These are the activations of a small network on made-up records, seen along a few directions, one row for each record.
After each row come some of the record's fields: BAFA, NESO, ZOD, KUBES.
Other fields move the rows too, some of them a lot.
Strong random noise was added to every row along 16 fixed directions; ignore it. To show where, here is one row again and again, with new noise each time:
[ -79  180  308  193  455  207  215 -600   56  208  398   40 -611 -357
   35   73  415 -287   32  289  294  707  320  110  383  294  103 -302]
[-457 -265   59  -87   39  167  356 -100  314  328  425  229  635 -496
 -582   74 -101  282   -5  470  160 -136  111 -116 -198  430 -242  -67]
[ 367  268 -519   50  -27   10  235  243  521 -480  468 -328  264   25
  366  146 -538 -177 -288 -525 -194 -245 -290  -21 -212 -520  265 -259]
[ -20  -43 -200 -527  -42  258 -587  603 -283  224 -310 -162  620   49
  171  415  361  117  130 -477 -643 -171  -29  549 -639   42  206 -248]
[ -49 -165 -164  151  225   93 -648  173  -21   42 -173  235  134  410
 -128  -71  710 -256   32 -272  359  538  475  -18 -189   66  645  290]
[ 200 -154 -466   13  -59  140  -40  180  -38 -102  219  184  324 -200
 -227 -199 -665 -262 -244 -291   38 -231   80  242  209 -479 -170  177]
[ 418  177 -110  181  167   19  -97 -199  -11 -106  236   96 -398    0
   34 -192 -231  112 -340 -228   28  232  167   29  308 -172  110  -51]
[ 800 -606 -207 -168  132   -9 -727   18 -295 -145  332   44 -500 -303
 -126  160 -599 -285 -144 -646 -161 -342  241  360  136 -207  556  260]
[ 207 -156   34 -255    6  262 -260 -251 -129  177  195  163  117 -127
 -384 -535  156  351   75  393   58  117   52 -230 -330  190 -174   88]
[ 296    6 -146  -51  178  352   79 -257   -4  453  250 -500 -259  240
 -178 -434 -146 -389 -169  -20 -408  355 -377  113   50 -229  137    0]
[ 458  -76 -151 -512   -7  101 -779  -15  -53   19   53  314   22  142
  200 -189   78   26  272  207   99  240 -257  -10 -455 -170  372 -404]
[-137 -416 -118  189  384  411  283 -324 -441  332  447 -331  245   59
 -289  113 -366  300 -148  335 -281 -129  131  274  -66   85 -311  403]
[ 174   86  480  314  651 -271  334 -411 -680 -211 -224    2 -185  477
   74  418  287   99  501 -498  -39  263  255  301  328 -118  -40 -624]
[ -42 -268 -448  388   55  381  278 -139 -123 -265  323  -35  493  450
 -307 -434 -434  170   28 -358  307  -66  327 -416  -13 -280 -133  650]
[ 170  335  107 -108  260 -167 -100  354   95 -243  118 -131   85 -325
  -36  315  399 -219   54   12  -50  512  288 -201 -122  -40  453   24]
[-110   19   34  163  112   -6  336 -157   69 -415  275 -104 -183 -295
  360  369  -15  -85  185   -7  175 -108  113  -33   46  123  -54 -131]
[-317 -195 -353   66 -169  212 -140   99  564  101  270  -76  -67  -54
  355  138  154 -214 -192  195  106  -18 -215   -4 -342  307  335   33]
[-329 -463 -110  123 -373    2  -74  260 -185   36 -366  276 -314 -215
  -13  -57   12 -560  220 -345  120 -176   60  158  368  171 -179  251]

[ 394  754  246  104    4 -164   33  319  -45 -304 -129 -213 -529 -103
  -76 -236  432 -100 -138    4  -66  826  300 -746  258 -156  249  440] | <BAFA:zesez NESO:gim ZOD:daker KUBES:sog>
[ 117  -85  -24  141   22  243 -287 -510 -392   91   81  381 -697  595
  643 -153 -147  408  259  178  120  421 -175  -22  185  -19  -94 -220] | <BAFA:kuda NESO:giken ZOD:budag KUBES:pipo>
[ 461 -107 -171  342  248 -495  -62 -252  173 -275  253  -76 -309  567
  354  -96 -213   30 -296  709   53  -23 -591   14 -209 -335  107 -120] | <BAFA:sep NESO:giken ZOD:daker KUBES:pipo>
[-392  139   64 -329 -391  290  144  317  111  161 -234 -674  -29 -695
  -96  -66  295    4 -185   79 -520 -390  -49  -63 -168  593 -259  483] | <BAFA:sim NESO:gim ZOD:daker KUBES:pipo>
[-103  176  396 -191  -97   81  -34 -271 -188  429 -297  428 -169  -24
  -39 -295  478  260  253   -2  -44  273  -41  234  119  270 -438 -663] | <BAFA:sim NESO:giken ZOD:daker KUBES:sog>
[ -60  -45  199   79 -110 -357  137  -45  229   81 -240  154 -149   71
 -323 -266  -61 -159   49  167  327  134  -81 -340  323   19  101   61] | <BAFA:sim NESO:gim ZOD:budag KUBES:pipo>
[ 435   99 -234  -21 -528   28 -479  382  -77 -281 -363  276 -223  116
 -146 -813   51   50  -94 -749  123  129  330 -496  138 -212   38  530] | <BAFA:sim NESO:gim ZOD:budag KUBES:sog>
[-221 -386 -223  -28   27  332 -229    3 -146  214   63 -368 -235  252
  401  273 -221 -211  114 -405 -251    3   33  334   70   95  319  315] | <BAFA:sep NESO:giken ZOD:budag KUBES:sog>
[ -53   83  138   85 -389 -313  499  182  448  128 -171  550   63 -312
 -440 -348   61 -175   68 -423  102   21 -175 -270  241  104 -279 -685] | <BAFA:sep NESO:gim ZOD:budag KUBES:sog>
[ 111 -621 -350  177  300  152 -353   31 -540  -69  520  240  407  192
 -112  280 -528  491   -9  642  177   32  379 -152 -330 -166  117  786] | <BAFA:sim NESO:giken ZOD:daker KUBES:pipo>
[ -57 -583   -5 -186 -255 -138 -747  335 -147  277 -561  119  -69  396
 -208  135    2  350   14 -474 -200 -429  -48  -26 -184  445  575  293] | <BAFA:sep NESO:gim ZOD:daker KUBES:sog>
[ 300 -286  137  -27  389 -199  346 -607 -195 -213  406  -16  -25 -481
 -433 -177 -687 -329   84  467  265 -361  -52  264  392 -316 -422  -34] | <BAFA:pogor NESO:giken ZOD:daker KUBES:pipo>
[-165  504 -202 -359 -270  494  112  346    5  653  123  239  169  -17
   93   58 -642   94   26   58 -297  725 -242 -177  359 -336   35 -274] | <BAFA:sim NESO:gim ZOD:budag KUBES:pipo>
[-171  167 -225  653  -21 -207  231  223  571 -430  550  294  -97 -313
  346  517   92  370 -713  315  198 -148  224 -156 -160  262   23  148] | <BAFA:tonor NESO:giken ZOD:budag KUBES:sog>
[ 313  208 -343  152 -197   30 -544  595 -249  281 -130  269  -66  119
  -47 -182   17  583 -866   64 -672   74  -43  240 -113  -72 -171  357] | <BAFA:sep NESO:giken ZOD:daker KUBES:sog>
[ 371  -13 -300  153  -23  195  200   15  -17  -63  431 -105 -159  -87
  396  -52   22 -262  -37 -341 -355   98 -146  293 -220 -292 -208 -375] | <BAFA:sim NESO:giken ZOD:daker KUBES:pipo>
[-424  365  332 -242 -332 -116  145  128  -75  299 -802 -295 -280  -62
 -105 -187   94   53  -10   63 -282  -89 -294 -120  403  343 -207   82] | <BAFA:tonor NESO:giken ZOD:daker KUBES:sog>
[ 290 -148  -18 -219  109  308   70 -530  186  -12  601 -180  197   98
 -226 -326 -328  312  164  162  103 -149 -141 -363 -361  -13   96    2] | <BAFA:sim NESO:giken ZOD:daker KUBES:pipo>
[ -66 -272 -377  387 -166  -93  265  425  134  -60  424  268    3 -270
  200  334 -290 -116 -215  132 -122   50  -51  -55  -98  -54  -81   38] | <BAFA:sim NESO:giken ZOD:daker KUBES:sog>
[ -12  231   13 -222  -51 -303 -229  119  319 -109 -186  253    8 -125
  149  310 -302 -105  -92  274  265 -155 -284   63  167 -138  302 -372] | <BAFA:sim NESO:gim ZOD:daker KUBES:pipo>
[-184   71 -131  -54  -75  292  -22 -112 -144  278  -23  219 -237 -305
  389   86  -17 -183 -114  259  -40   24 -159  595  181   15 -387 -450] | <BAFA:sim NESO:gim ZOD:daker KUBES:sog>
[ -45  -27    5 -332 -249  401  120 -309  369 -119  312   98  227 -252
   -1 -424  130  -43  485 -331  220 -164  -43 -227 -283  120 -177 -301] | <BAFA:sep NESO:giken ZOD:budag KUBES:pipo>
[ 610   47  -90 -174  314   -6 -440 -335  -40 -296  298 -377 -279  297
  356  147 -356  314 -171   49 -213 -299 -264  105 -260 -189  456  -18] | <BAFA:sep NESO:giken ZOD:budag KUBES:pipo>
[ 264 -281  -13   36 -251    1 -115 -208 -155  -48   86  202 -479 -291
  210 -181 -122   94  -92  128  116 -312   29  152   18   49 -378  -20] | <BAFA:mizo NESO:gim ZOD:budag KUBES:sog>
[-209  213 -301 -168   31  418 -367    2    2  -28  108   -2 -169 -170
  637  239   -3 -227   15  214  209  315  106  207   58  -17  248    9] | <BAFA:sim NESO:gim ZOD:daker KUBES:pipo>
[  20  -81  167 -175   24 -171 -104 -212  256  -56 -136 -114   19  -36
 -371 -191 -113 -223   26  126  395 -245  -34 -151  129    2  240  183] | <BAFA:pogor NESO:gim ZOD:daker KUBES:pipo>
[-355 -111  -76 -281  175  142 -242 -186   81 -107 -113 -721  274  330
   93  263 -368  134   11  363  112 -472 -131 -104 -162  130  445  677] | <BAFA:zesez NESO:giken ZOD:daker KUBES:pipo>
[-192   20 -405   70 -271  441 -288  -18  163  309   11  413  111 -152
   54 -554  283   -5 -372  219  343  203  252  176  -95   65 -299   94] | <BAFA:sim NESO:gim ZOD:budag KUBES:pipo>
[ 775   68   41 -111  225 -436 -348 -290   91 -452  -90 -360 -405  -46
  222 -229  161 -297 -276  -27  -60 -443 -305  464 -182 -295  119 -340] | <BAFA:mizo NESO:gim ZOD:daker KUBES:pipo>
[ 551   59 -106 -216  -64  -30    4  265    9  -14  390 -164  -64 -598
   27  146 -349  267 -362 -307 -635 -173   45  211 -154  -66  -70 -220] | <BAFA:sim NESO:gim ZOD:budag KUBES:sog>
[ 120  -42 -260 -163 -433   29 -468  543  -71  215 -266   73 -251  -68
  321  -20    1 -265 -276 -167 -553 -191 -360  515  -46 -161 -156   65] | <BAFA:sep NESO:giken ZOD:budag KUBES:sog>

Here are new rows. What are their fields?
[ -66  339 -173 -118   62   57 -348  373  377  237  -25 -135  124 -272
 -228  -13   62 -421 -629   17  -55  280  218  232  201 -159  366  408] | <BAFA:zesez NESO:giken ZOD:budag KUBES:sog>
[   8  -67   -1  -64   79  430 -228 -252  -83  135  101 -307 -261 -334
  130    4  406  -59 -159 -308    1  -69  496  338  -83  317   82  189] | <BAFA:mizo NESO:gim ZOD:budag KUBES:pipo>
[ 357  296  -94  397  253  -44  192  191 -232   -3  290  -38 -125  209
   12  127  -25  343 -360  -29 -405  550  141 -205    6 -201   94   62] | <BAFA:sim NESO:giken ZOD:daker KUBES:sog>
[ 143 -479  -96  248   91   99  -72  -61    9  -18  318 -155 -121   79
 -261 -142  212 -319  -38  136    7  -14   37 -182 -315   61  199  531] | <BAFA:sim NESO:giken ZOD:budag KUBES:sog>
[ 358 -209   79 -133 -198  218  -37 -128 -249 -415  388  262 -534 -248
  408  370 -448   95  611 -646  198  -59  298 -410  114   -4  208 -161] | <BAFA:zesez NESO:gim ZOD:budag KUBES:sog>
[ 168  172   77 -372   87  157 -401  185 -223   41 -244 -588  -17  117
  149  129  263  -28   73  -94 -275  157  146  -22 -249  -60  386  362] | <BAFA:zesez NESO:gim ZOD:budag KUBES:sog>
[ 445  741  370 -346  154 -138   79  -27  403 -318   77 -311   80 -454
 -362 -355  549 -400   -8    8   14  220   19 -235  -97 -219  123 -162] | <BAFA:sim NESO:giken ZOD:daker KUBES:sog>
[ 190 -124 -179  -83 -239  402 -177   89 -492   71   87 -176 -444  -93
  403 -186   72   85  109  158 -375  154  -45  -41 -221   66 -287  287] | <BAFA:sep NESO:gim ZOD:daker KUBES:sog>
[ 297  246  301 -327  324 -272 -200  119 -204  -31 -177 -105  112 -270
 -464  107   90 -277   37  226  -68  194   89   69  142 -215  223    6] | <BAFA:pogor NESO:gim ZOD:daker KUBES:pipo>
[-453 -134   -4 -326   85  523 -242 -190 -302  276  -11 -331 -108 -413
  323  345   82 -449  114  595 -114 -314 -122  749   22  156 -254  279] | <BAFA:sep NESO:giken ZOD:daker KUBES:pipo>
[ 297  345  120 -158  166  252  -69  -86    9   47  209 -419 -175  -18
  188   18  445  166  -11 -409 -461  307  137   37 -261  117  227 -180] | <BAFA:sim NESO:giken ZOD:budag KUBES:pipo>
[ 216  253  162   55  286  -62  400  165 -241   38  139 -103  138  -94
 -193  173  -24 -198  170 -441 -323  530  244  -11  218 -317   49 -232] | <BAFA:sim NESO:giken ZOD:budag KUBES:sog>
[ -81 -115  -83  147   35  133  322   55  -50  559  250   89  142  -12
 -152  -70  180  -54 -136  568 -362  318 -351  186 -262   39 -366 -343] | <BAFA:sim NESO:gim ZOD:daker KUBES:pipo>
[ -17  -22 -225 -180  -88  198 -238    9  267 -268   78  -60  536   74
 -210 -411   14  -84   58 -147  380 -157  204 -268 -253 -173  142  471] | <BAFA:mizo NESO:giken ZOD:budag KUBES:pipo>
[ 444 -313  120  234  258 -177   50  -10  -77   36  219 -288 -201  115
 -477 -186  276 -208  -13 -421 -333  222  159 -148 -124   33  318  239] | <BAFA:sim NESO:giken ZOD:daker KUBES:pipo>
